Each row below holds a small network's activations on one input, seen along a few directions.
Each table varies a few parts of the input and shows all the possible inputs, shuffled.
Descriptions start from the smaller parts, as in this example, which fits no table here: one of 8 places around a ring, together with either a single point or one of 11 places along a line or (one of 2 separate values, together with one of 6 places along a line).
Shared parts are said once, and a part with two or three values counts as separate values.

Other details of the inputs vary at random and push rows far along two fixed directions, the same in every table; ignore that.

A family of inputs:
R1: [  7   1  12  10  13 -15  -2   6  18   9  -3 -14]
R2: [ 26 -18  47 -11 -18  -6  -6  -7  15  -1   1  -5]
R3: [-11  10 -17   8   4   2  -1   3 -17  -1  -3   1]
R4: [ -7   9 -26   7   5   4   4   4 -11  -3   3   2]
R5: [ -5 -12  13 -24 -32  16   4 -15  -7 -14  -3  13]
R6: [ -9   4 -29   7  11   2  -3   4  -7   2  -2   9]
R7: [  5  -9  12 -23 -29  13   2   1  -9 -15   8  24]
R8: [ -3 -15  18 -13 -25  11   6  -2 -12 -19   2  23]
R9: [ -8   5 -22  11  13   5   1   2 -12   1  -5   8]
R10: [-12  11 -18   9   0   1  -1   2 -17   1  -1   2]
R11: [ -7  12 -23   7   8   9   2   1  -9  -2   5   5]
R12: [-15   7 -21  -1   0   9  -1 -13  -8   0  -8  -2]
R13: [ 18   1   5   6  18 -20   1   6  15  11   2 -21]
R14: [ 16   2   1   3  14 -21  -4  10  23  11   3 -21]
R15: [ 13   6  14   6  20 -17  -5   2  16   7   1 -18]
R16: [ 11   5  15   5  14 -14  -3   3  18   4   3 -17]
R17: [ -8   9 -23   8   5   6   2   5 -12  -3   0   1]
R18: [-13  10 -18   8   0   4   0   4 -14  -3  -1   2]
R19: [ 16  -1   7  10  20 -17   1   6  25  12   1 -17]
R20: [  0 -11  17 -16 -29  10   6   0 -17 -20   5  17]
R21: [  2 -12  18 -11 -33  18  -2  -9 -11 -16   3  18]
R22: [ -1 -16  19 -14 -23  10   5  -3 -16 -17   0  24]
R23: [  8   5  10   7   5 -17  -1   6  13  10   2 -18]
R24: [-19  -1 -18   2   7  14  -1  -5  -5   2  -4   2]
R25: [ 11   7  14   6  16 -16  -6   3  14  11  -1 -16]
R26: [ 27 -15  47 -19 -16  -7   3   3  17  -3   5  -1]
R27: [ -7  12 -21   8  11   7  -1   1 -13   1  -1   4]
R28: [ 14 -21  41 -25 -16  -3   1  -8  16  -1  -6  -6]
R29: [-15   7 -18  12   8   4  -1   1 -14   0  -5   8]
R30: [ 18  -2   7  10  24 -20   0   5  21  14  -1 -16]
R31: [  2 -15  16 -14 -25  14   8   0 -12 -15   1  25]
R32: [-11   8 -20   8   7   1   0   1 -17  -6   0   1]
R33: [-14  14 -16   8   0   8  -2   0 -12  -1   2   6]
R34: [-19   3 -19  -3   1  13  -1  -7  -4  -3  -7   0]
R35: [-20   1 -22   4   1  15   0  -7  -2   1   1   2]
R36: [ 17   1   1   2  17 -23  -5   9  19  13   1 -20]
R37: [  6   2  11  10  10 -16  -1   5  18  11   0 -13]
R38: [ -3 -13  20 -13 -29   9   5  -3 -17 -10   0  25]
R39: [ 18   5   7   6  20 -16  -1   3  17  13   3 -17]
R40: [ 17   1   7   7  18 -19  -1   7  14  12  -2 -22]
R41: [-11   5 -30   7   8   4  -2   6  -3  -1   1   9]
R42: [-16   5 -24   4  -1  11   0 -11  -2   1  -1  -1]
R43: [ -3 -16  14 -20 -32  16   5 -16  -9  -9   0  16]
R44: [-13  15 -17   9   4   5  -3  -1 -15   2   0   6]
R45: [ 11 -25  43 -22 -17   1   3  -3  21  -2   1  -3]
R46: [-18   1 -22   5   5  12   0  -8  -4   5  -2   1]
R47: [  9   7  15   5  10 -13  -4   4  16   8   1 -15]
R48: [ -6  12 -28   4   9   4  -5   3  -9   2   2   6]
Description of these inputs: one of 2 separate values, together with either a single point or one of 5 places around a ring or (one of 3 separate values, together with one of 6 places along a line).
Changing only the choice among 2 separate values turns R3 into R18. The same change can be made to R30. Which row results? -> R19
Change only the choice among 2 separate values in R41. List by row number the other rows that result. -> R6
Change only the choice among 3 separate values in R30. List by row number the other rows that result. -> R13, R39

A family of inputs:
R49: [  8  13 -19   3   8  -5  -4   1   4   7   6  -9]
R50: [-21  11 -10  -1 -21  20   1   1 -29 -17   5  25]
R51: [ 13 -14  46  -8  -9 -17   1  -2  20   6  -4 -21]
R52: [-32 -14 -15   2 -27  35  -3 -19   0  -4   0  30]
R53: [-4 20  0 20 13 -5 -6  7  0  1  5 -3]
R54: [  9   2 -21   0  16  -6  -1   1   2   8  -2  -6]
R55: [-11   0 -28 -14 -22  18   6   2 -18 -14   8  20]
R56: [ -8  12  -6   7   8  -4  -6 -11  -4  10  -8 -20]
R57: [-13  11   5  23  16  -5  -3   2  -3   5  -6  -5]
R58: [-7 -1 -7 12 20 -7  2  4  1  6 -8 -3]
R59: [ -6  15   0  15  11  -3  -5  -8  -7   7  -7 -14]
R60: [-20 -11 -18  -8 -15  18   7  -4 -27 -14  -6  22]
R61: [  3  10 -13  11  13  -7  -1  13   6   4   8   0]
R62: [ 11  -6  34 -28 -42   9  -1 -10 -11 -14   5  10]
R63: [-6  1 -2 18 23 -6  0  6 -1  4 -7  1]
R64: [  4  -5 -26  -3  14  -7   4   7   9   6  -2  -6]
R65: [ -5  15 -10   9   6  -5  -5   4   4   3   3 -14]
R66: [ 11 -10  49  -2  -5 -16   2   1  16   6  -4 -14]
R67: [ -1   2 -13   3  15  -5  -2  -8  -2   9  -9 -13]
R68: [-13  -3 -13  -3 -11  20   4 -10 -33 -12  -6  23]
R69: [ 28 -12  29 -13  -8 -17   2  10  26   3  11 -10]
R70: [  4   1 -10  15  24  -6   0  15   2   3   1   7]
R71: [ 12   4 -16   8  19  -5  -1   4  -1   6   0  -1]
R72: [ 20  -5  36 -17 -14 -17  -1   1  25   3   4 -23]
R73: [  3  -1 -15   9  21  -7   2  13   4   5   0   3]
R74: [  6 -31  28 -32 -34   6  11  -7  -5 -13  -5  13]
R75: [-29 -11 -19 -22 -11  47   0 -26   7 -11  -1  17]
R76: [ -2 -21  35 -28 -41   9   7 -10  -9 -12  -4   7]
R77: [  3  23  -5  13   8  -4  -8  -3  -3   3   3 -12]
R78: [ 36  -4  33  -8  -5 -16  -2   4  19   4  10  -8]
R79: [ 4 12 -8 17 16 -6 -3 15  4  2  9  4]
R80: [  4  -4 -22   3  17  -7   2  10   6   5   0  -2]
What is each input in this table made of? -> either one of 2 separate values or (one of 5 places around a ring, together with one of 6 places around a ring)

A family of inputs:
R81: [-1  2  2  0  0 -2  0  0 -2 -1 -2 -4]
R82: [ 1  3  1  0  0 -2  1  1  0  0  2 -3]
R83: [ 0  3  1 -1  0  0 -1  2  1 -1  2 -1]
R84: [-1 -2  0  1  0 -2  0  0 -2  2 -3 -2]
R85: [ -6 -16  16 -22 -35  20   8  -5 -22 -19   1  28]
R86: [ 2  4  0 -1  1  0 -1 -1 -1  0  1 -1]
R87: [ 0 -3 -1 -2  2 -1  2  1  1  0 -1 -1]
R88: [-3 -2  1  1  2  1  0  0  4  1 -1 -1]
R89: [ 1 -3 -2 -3  1 -2  1  1  0 -1 -1 -2]
R90: [ 1 -3 -2 -1  0 -3  0  1  0  1 -1 -1]
R91: [-1 -2  1 -1  1 -1  1  0 -1  0 -3 -3]
R92: [ 1  1 -1 -2  0  0  0  3  3 -1  2  0]
R93: [ 2  3  1 -1  1  1 -2 -1  1 -1  2 -1]
R94: [ 3  2  1  1  0  0 -2 -1  1  1  2 -1]
R95: [-2 -2  1  1  0 -1  1 -1  0  2 -2 -2]
R96: [ 4  1 -2 -3  1  0  0  0  0  0  1  0]
R97: [-3 -2  2  2  0  1 -1 -1  3  2 -1  1]
R98: [-2 -2  2  1  0 -1 -1 -1  2  2 -2 -1]
R99: [ 3  3  1  0 -1 -1 -2 -2 -1  1  1 -1]
R100: [ 0 -3 -1  0  0 -1  0  0  3  1  0  1]
R101: [-3  2  3  1  0  0  0  0  1  0 -1 -2]
R102: [-3  1  3  1  1  1 -1 -1  3 -1  0 -1]
R103: [ 1 -3 -1  0  0 -2  1  0  1  1 -1 -1]
R104: [-1  1  2  2 -2 -2  0 -1 -3  0 -2 -3]
R105: [-1 -3 -1 -1  2  1  1  1  5  0  0  1]
R106: [ 1 -1  1  1  2  0  0 -3  0  3 -2 -1]
R107: [-2  1  3  3 -1 -1 -1 -1  2  1 -1 -2]
R108: [ 1  0 -2  0 -2 -1 -1  2  2  1  2  0]
R109: [ 4  0 -1 -2  1  1 -1  0  3 -1  2  0]
R110: [ 0  3  1  2 -2 -1 -1  1  1  1  2 -1]
R111: [ 1  2  1  1 -2 -2  0  1 -1  1  1 -2]
R112: [ 0  1  3  2  0  1 -2 -3  1  1 -1 -1]
R113: [-1 -2  1 -1  3  2  0 -3  1  0 -1 -1]
R114: [ 3  1 -2 -3  0 -3  1  3 -1 -1  1 -2]
R115: [ 2 -3 -2  0  1  1  0 -2  2  1  0  2]
R116: [-1 -3 -1 -2  1  0  1  1  3  0  0  0]
R117: [ 4  0 -2  0  0  0 -2  0  2  1  2  0]
R118: [ 2 -3 -2 -2  3  1  1 -1  3  0  0  0]
R119: [ 1  0 -1  1 -1  0 -1  2  4  1  2  1]
R120: [-1  2  2  0  0  1 -1  1  3 -1  3  0]
R121: [ 0 -2  1  1  1  2 -1 -3  1  2 -1  0]
R122: [ 2  0 -2  0 -2 -2  1  2  0  1  2 -1]
R123: [-1  1  3  2 -2 -1  0 -1 -1  1 -1 -2]
R124: [ 4  0  5  5  7 -4  1  8 -5 -2  1  7]
R125: [-1 -3 -1  1  0  0  0  0  5  1  0  2]
R126: [ 2  2  1  0 -3 -3 -1  1 -3  0  1 -2]
R127: [ 4  1 -2 -1  0 -1 -1  0  0  1  1  0]
R128: [ 3  0 -2 -1 -2 -4  0  2 -1  1  1 -2]
R129: [ 3 -2 -1 -3  3  0  1 -1  1  0 -1  0]
R130: [ 0  2  2  0  1  0 -1 -3 -1  0 -2 -2]
R131: [-1  2  3  1  2  2 -1 -3  1 -1  0 -2]
R132: [-1  2  1  2 -2  1 -1  1  2  1  3  0]
R133: [ 2  3  1 -1 -1 -3  0  1 -2 -1  1 -3]
R134: [ 5  0  4  7  5 -5  1  7 -5 -1  1  7]
R135: [ 0 -1  2 -2  3  1  0 -2  0  1 -2 -1]
R136: [ 1  2  2  2  0  0 -1 -3 -1  1 -2 -2]
R137: [ 2  0 -2 -2  0 -1  1  3  1  0  1 -2]
R138: [ 1  0 -1 -1  0  1  0  3  5  0  2  0]
R139: [-3  1  3  3 -1  1 -1 -1  2  1  0  0]
R140: [-2  1  3  1  0 -1  1  0 -1  0 -1 -3]
R141: [-3 -2  1  0  2  0  0  0  2  0 -2 -1]
R142: [-25  14 -48  12   9  17   0  -4 -25  -3  -3  13]
What is each input in this table made of? -> one of 2 separate values, together with either a single point or (one of 5 places around a ring, together with one of 6 places around a ring)
Changing only the choice among 2 separate values turns R118 into R115. The same change can be made to R141. Which row results? -> R98
Changing only the choice among 2 separate values turns R81 into R104. The same change can be made to R89. Which row results? -> R90
Change only the place on the ring of 5 in R109. List by row number the other rows that result. -> R93, R113, R118, R131
Change only the place on the ring of 6 in R122. List by row number the other rows that result. -> R108, R117, R119, R127, R128
Change only the choice among 2 separate values in R101. List by row number the other rows that result. -> R107
Change only the place on the ring of 5 in R122. List by row number the other rows that result. -> R95, R103, R111, R123
